[[140 134 119 139 132]
 [132 134 119 152 130]
 [117 115 125 122 119]] result: 139

[[122 156 118 117 133 118]
 [137 107 120 132 135 132]
 [104  98 118 100 131 157]] result: 133

[[130 139 111 131 123]
 [144 124 109 135 125]
 [131 126 158 113 127]] result: 131

[[124 148 132 125 142 133 135]
 [125 132 132 123 121 126 119]
 [101 122 133 123 128 125 122]] result: 133

[[137 103 123 118 129 107 133]
 [136 100 148 108 127 103 127]
 [141 102 132 113 129 107 133]] result: 107

[[ 99 153 143 101  98 157 148]
 [100 154 150 105 103 117 155]
 [100 143 135  98 100 119 144]] result: 157
---
array([[141, 108, 147, 125, 149, 128, 107],
       [146, 148, 144, 136, 150, 111, 137],
       [144, 147, 151, 141, 150, 111, 132]]) Answer: 150

array([[129, 152, 128, 137],
       [131, 152, 130, 133],
       [133, 149, 127, 136]]) Answer: 149

array([[126, 131, 123, 130, 123, 135],
       [126, 133, 142, 150, 133, 126],
       [129, 123, 134, 124, 130, 117]]) Answer: 124

array([[153, 102, 110,  98, 134],
       [131, 127, 147, 134, 101],
       [153, 103, 107, 101, 142]]) Answer: 107

array([[101, 143, 116, 109, 103, 120, 120],
       [131, 145, 104, 149, 128, 151, 136],
       [110, 145, 123, 122, 100, 132, 111]]) Answer: 100

array([[148, 151, 117, 151, 144, 145, 143],
       [129, 144, 135, 110, 145, 113, 111],
       [147, 149, 114, 150, 149, 148, 152]]) Answer: 149

array([[126, 127, 106, 115],
       [147, 122, 130, 126],
       [150, 121, 133, 125]]) Answer: 121
---
[[155 111 151 149 152]
 [146 135 106 148 114]
 [141 135 102 148 103]]
141

[[108 140 129 132 122 100 127]
 [136 126 117 155 107 148 101]
 [116 132 128 127 104 130 109]]
116

[[137 123 127 128]
 [101 124 123 127]
 [125 144 124 127]]
125

[[ 99 122 132 117  99 142]
 [133 131 129 139 146 121]
 [105 124 139 139 127 134]]
105

[[149 147 144 107 111 121]
 [150 147 145 107 112 121]
 [152 144 122 117 102 132]]
152

[[127 103 107 118 109 113]
 [124 152 146 146 145 149]
 [128 148 148 143 149 146]]
128
---
[129 152 134 145 146 134] >> 146
[122 125 135 100 149] >> 100
[134 130 153 139 151] >> 139
[129 152 135 145 144] >> 145
[107 104 110 117 129] >> 117
[131 100 125  99] >> 125
---
[[131 122 140 108 135 149]
 [132 138 134 117 122 150]] Answer: 150, 108

[[111 120 115 136]
 [106 123 114 152]] Answer: 152, 106

[[106 143 107 132 128 122 130]
 [122 129 110 128 102 118 138]
 [113 142 112 131 129 119 129]] Answer: 143, 102

[120 157  98 112] Answer: 157, 98

[146 142 148 131 102 142 140] Answer: 148, 102

[138 105 123 108] Answer: 138, 105
---
[[131 152 131 130 139 109 109]
 [114 121 109 112 137 117 119]
 [124 153 127 133 142 110 110]] ans = 139

[[124 124 155 107]
 [132 152 142 116]
 [151 125 116 103]] ans = 124

[[112 145 103 125 107 155]
 [130 148 126 156 150 117]
 [132 145 144 155 143 117]] ans = 125

[[135 123 135 145 121 113]
 [138 140 108 127 126 129]
 [131 138 140 107 129 125]] ans = 145

[[142 143 143 139 108]
 [132 151 134 135 120]
 [129 113 130 136 144]] ans = 143

[[150 120 131 133 130 119 122]
 [126 130 140 133 109 121 121]
 [131 134 123 126 127 111 131]] ans = 130

[[131 152 132 152 138 120]
 [132 120 117 119 124 116]
 [119 152 129 150 147 131]] ans = 152
---
((130, 131, 152, 131), (120, 124, 145, 128), (127, 122, 151, 126)) out 126
((138, 128, 128, 133, 129, 128), (135, 128, 131, 136, 128, 128), (129, 128, 133, 149, 128, 130)) out 130
((133, 123, 118, 119, 144), (129, 128, 128, 114, 122), (123, 142, 118, 101, 131)) out 131
((128, 128, 128, 127, 127, 128), (123, 129, 124, 131, 140, 119), (142, 139, 131, 141, 99, 142)) out 142
((118, 139, 125, 122), (109, 149, 123, 118), (154, 99, 135, 142)) out 142
((140, 146, 147, 141, 145, 115, 147), (126, 114, 112, 116, 114, 144, 115), (102, 106, 110, 100, 103, 149, 106)) out 106
---
[139 145 150 146 126 129] 146
[137 106  98 147 128 115] 147
[111 127 137 124 113 155] 124
[119 141 121  98 124 115] 98
[123 143 146 106 127 120] 106
[102 131 151 125 129 149] 125
[103 121 113 115 147 117] 115
[106 144 124 118 114 114] 118
[122 142 149 140 119 113] 140
[101 157 145 143 108 139] 143
---
[[133 148 151 110 126]
 [129 137 149 113 128]
 [137 146 127 111 118]] >> 149, 151

[142 121 143 147 105] >> 143, 147

[[140 119 118 155 107]
 [127 124 132 150 132]
 [121 109 138 106 157]] >> 132, 157

[129 114 105 153 125] >> 105, 153

[101 123 110 134 138 131 103] >> 134, 138

[150 146 130 113 125] >> 130, 150

[152 135 108 134 129 158 109] >> 134, 158
---
array([131, 110, 132, 114, 138, 106])
110

array([[116, 111, 139, 117, 134, 130],
       [109, 119, 111, 148, 149, 157],
       [117, 116, 138, 124, 130, 125]])
116

array([[113, 136, 142, 134, 121, 132],
       [137, 109, 117, 116, 100, 132]])
109

array([[147, 152, 146, 136, 136, 150],
       [143, 145, 136, 110, 119, 148],
       [116, 128, 128, 133, 150, 127]])
128

array([[102, 119, 144, 135, 137, 132],
       [108, 116, 141, 116, 128, 125],
       [128, 136, 115, 114, 122, 120]])
136

array([[135, 139, 124, 129, 117, 128],
       [118, 135, 126, 136, 109, 145],
       [117, 137, 128, 146, 107, 140]])
137

array([[105, 111, 127, 148, 117, 145],
       [107, 102, 121, 149, 117, 143],
       [106, 147, 144, 121, 129, 151]])
147
---
Q: [134 127 149 131 140 132 143]
A: 143

Q: [107 112 148 103]
A: 112

Q:
[[135 128 140 156 136 143]
 [130 134 129 117 125 125]]
A: 143

Q: [151 115 153 137]
A: 151

Q:
[[131 124 122 121 129 125]
 [133 116 104 118 125 120]]
A: 131

Q: [138 115 157 125 144]
A: 144

Q:
[[124 135 131 134 116 112 105]
 [129 145 140 135 127 129 105]]
A: 140

Q: [131 144 147 129 109 155]
A: 147

Q:
[[131 102 136 113]
 [126 151 121 140]]
A: 140
---
[[154 127 142 144]
 [125 135 121 121]
 [149 117 127 157]] --> 121

[[106 123 129 120]
 [104 125 137 127]] --> 127

[[133 129 104 128]
 [127 133 108 104]
 [125 124 147 138]] --> 104

[[126 141 118 126 139]
 [103 122 118 120 121]] --> 121

[[104 151 123 127]
 [138 156 154 150]
 [106 128 149 156]] --> 150

[[138 113 152 135 121 134 115]
 [142 120 140 135 144 126 104]
 [134 122 131 133 153 111 108]] --> 104

[[125 150 132 124 134]
 [134 148 151 127 126]] --> 126
